A small network was shown many inputs. Here are its activations along a few directions, one row for each input.
In each table, some parts of the input vary, and every possible input appears once, in random order.
A made-up example of a description, with smaller parts first: one of 3 separate values, together with either a single point or one of 11 places along a line or (one of 6 places along a line, together with one of 8 places around a ring).
Shared parts are said once, and a part with two or three values counts as separate values.
(in the rows, 128 means zero)

Other details of the inputs vary at random and push rows far along two fixed directions, the same in every table; ignore that.

A family of inputs:
R1: [119 129 120 129 112 127  99 124 112 123 138]
R2: [135 130 131 119 129 137 167 114 150 126 107]
R3: [131 125 137 123 130 144 167 123 155 135 105]
R4: [220  85 149 109 167  50 139 197 117 136 172]
R5: [129 133 125 104 138 148 157 115 151 127 109]
R6: [125 141 133 119 144 135 158 111 141 141 110]
R7: [130 135 130 100 139 142 161 117 149 130 108]
R8: [118 130 111 150 131 129 101 131 105 123 135]
R9: [135 133 134 116 134 140 168 120 148 137 105]
R10: [127 122 114 140 110 131 103 123 117 112 141]
R11: [121 127 115 132 113 133  97 124 116 120 139]
R12: [119 125 126 143 106 124 107 127 121 115 142]
R13: [121 129 122 136 110 133 101 126 110 125 138]
R14: [210  94 157 103 170  53 137 198 120 144 166]
R15: [123 129 138 110 132 144 158 122 156 128 109]
R16: [117 135 119 139 126 131  95 118 110 128 141]
R17: [116 129 129 142 108 130 104 132 118 125 140]
R18: [128 134 119 127 151 136 162 121 134 136 104]
R19: [114 134 120 149 128 122 102 133 103 126 134]
R20: [123 133 136 107 135 139 162 122 154 130 111]
R21: [110 129 122 155 124 128 101 133 111 124 132]
R22: [126 126 117 139 113 136 100 128 114 123 140]
R23: [119 120 128 145 104 127 104 128 123 114 141]
R24: [120 139 133 122 140 137 160 112 146 141 110]
R25: [108 133 120 153 124 125 103 132 108 125 134]
R26: [115 124 130 137 108 128  99 131 122 121 139]
R27: [127 132 133 112 133 139 171 118 157 134 104]
R28: [123 134 136 124 141 138 158 114 147 139 108]
R29: [115 135 131 123 114 128  97 130 117 119 141]
R30: [115 138 123 135 124 128 100 117 108 131 138]
Each input here is: one of 5 places along a line, together with either one of 2 separate values or one of 4 places along a line.
Changing only the place on the line of 5 turns R17 into R22. The same change can be made to R27. Which row results?
Answer: R11
List by row number the other rows that have the place on the line of 5 in common with R14.
Answer: R2, R6, R9, R19, R29
List by row number the other rows that have the place on the line of 5 in common with R4.
Answer: R1, R7, R13, R18, R30

A family of inputs:
R31: [101 142 117 126 137 131  83 132 104 124 139]
R32: [132 116 101 144 118 124 103 135 108 104 136]
R33: [147 111 106 141 109 129 103 128 110 114 142]
R34: [135 110 121 146 100 139 100 145 121 117 142]
R35: [ 95 157 131  80 120 193 189  69 181 140  73]
R36: [117 128 130 171 112 111 103 123 106 137 142]
R37: [107 131 128 171 124 102 109 135 107 126 138]
R38: [104 153 119 140 148 177 204  77 155 153  64]
R39: [123 135 124 121 131 133  83 129 106 139 147]
R40: [243  93 147  73 204  49 208 180 149 138 144]
R41: [151 125 116 120 111 114 102 113 109 117 155]
R42: [123 130 155 108  87 120  85 128 126 124 159]
R43: [120 142 124 143 142 126  89 127  95 149 140]
R44: [ 95 130 135 125 108 178 208  94 195 116  69]
R45: [236  73 154  94 200  66 211 222 162 141 134]
R46: [ 87 157 145  85 114 173 196  81 189 123  74]
R47: [130 106 143 148  84 131 104 137 136 115 148]
R48: [100 139 129 112 115 128  81 133 113 115 147]
R49: [104 145 119 146 151 121  92 133  95 135 134]
R50: [109 136 119 167 144 115 105 137  94 132 133]
What is each input in this table made of?
Answer: one of 2 separate values, together with either one of 4 places along a line or one of 6 places along a line
Changing only the choice among 2 separate values turns R47 into R44. The same change can be made to R34. Which row results?
Answer: R45
Which other rows does R31 become when the choice among 2 separate values takes its other values? List them by row number.
Answer: R39
